Each row below holds a small network's activations on one input, seen along a few directions.
In each table, some parts of the input vary, and every possible input appears once, in random order.
A made-up example of a description, with smaller parts first: one of 3 separate values, together with either a single point or one of 9 places along a line or (one of 4 places along a line, together with one of 5 places around a ring).
Shared parts are said once, and a part with two or three values counts as separate values.

A family of inputs:
x1: [  3  26   3  -2  -5   6  -3   8   9  14  11 -16]
x2: [ 19 -38  29   5  34 -12  42  23  -5  18  13  21]
x3: [  5  27   3  -2   0  11 -12  12   1  11  16 -13]
x4: [ 16 -51  40  13  26 -23  68   0   5   6 -15  18]
x5: [-18   8  -8  14 -68 -13 -50  -6  -4 -39 -33 -23]
x6: [18 20 16 -5 36 19 24 18  6 35 27  3]
x7: [ 19 -42  27   0  26 -16  45  21   5  17   9  19]
x8: [-37  21 -94  -8  36  16 -34 -48 -18   5  21   1]
x9: [  0  17  13 -12 -57   7 -41   8   5 -34 -24  -3]
x10: [15 15 17 -8 31 15 25 13 10 34 23  1]
x11: [-36  20 -93 -10  32  12 -32 -53 -12   7  19  -1]
x12: [-19  11  -8  17 -63 -10 -53  -6 -10 -40 -29 -23]
x13: [ 14 -55  40   9  19 -26  70  -2  11   4 -18  17]
x14: [  1  20  16 -12 -47  14 -49  12  -3 -39 -20  -1]
Q: What do these inputs look like to the network?
A: one of 2 separate values, together with either a single point or one of 6 places along a line
Q: Changing only the choice among 2 separate values turns x8 into x11. The same change can be made to x12. Which row results?
A: x5
Q: Which other rows does x6 become when the choice among 2 separate values takes its other values? List them by row number.
A: x10

A family of inputs:
x15: [-14 -17 -31  26  29 -20  39 -27   5  34  11 -17]
x16: [-33   4 -97 -12  35  15 -40 -39 -26  -5  21  10]
x17: [ 15 -47  49  27  32 -32  80   4   5  17 -11   9]
x18: [-31  18 -48 -11 -36  12 -51 -47  -4 -43 -29   2]
x19: [  -9   51   12    8 -107    6  -93   25   -3  -51  -28  -38]
x20: [-19  46 -83 -27  40  36 -54 -16 -16  16  44   3]
x21: [ -23   10   -8   20 -109  -17  -78   -3  -10  -67  -49  -30]
x22: [  1  25 -14   6  35   0  22  -1  14  51  35 -24]
x23: [-17  60 -27 -26 -31  35 -65 -21   3 -25  -9  -6]
x24: [31 -4 70 11 30 -7 68 31 13 36 12  0]
x25: [ 57 -51  97 -18  42  -3  81  61  14  26  13  39]
x26: [ 41 -96  78  -4  41 -24  91  34   5  10 -10  52]
Q: Changing only one part turns x26 into x15. The same change can be made to x25. Which row results?
A: x22
Q: What do these inputs look like to the network?
A: one of 2 separate values, together with one of 6 places along a line

A family of inputs:
x27: [-41   4 -62  -2 -53  -3 -72 -47 -17 -64 -40   2]
x28: [ 23 -62  57  30  -7 -43  50  32 -10 -11 -19   7]
x29: [ 29  20  41 -34  29  33   9  28   5   6  13  26]
x30: [ 26 -16  67  -2 -12  -6  39  30  26  16  -9   9]
x31: [  1 -43 -17   8 120 -11 121 -47   9  63  24  20]
x32: [ 18 -57  31  -4   6 -23  39  20  11  10  -1  22]
x33: [ 15 -24   6 -25  41  19   8  13 -15   1  17  41]
x34: [-32  15 -65  -3 -15  -5 -63 -31 -17 -13   5 -29]
x35: [ -2  63 -27   2   6  21 -27  12   7  31  36 -19]
x36: [-31  46 -28   2 -73  16 -68 -35   1 -56 -41 -15]
x37: [ 32 -22  91  29 -26 -24  52  44  10  -2 -24 -13]
x38: [-14  20 -65   5  21   8 -28   4 -12  25  38  -2]
x39: [-24  57 -30  -5 -38  17 -61 -22   1  -6   2 -48]
Q: What do these inputs look like to the network?
A: either a single point or (one of 2 separate values, together with one of 6 places along a line)
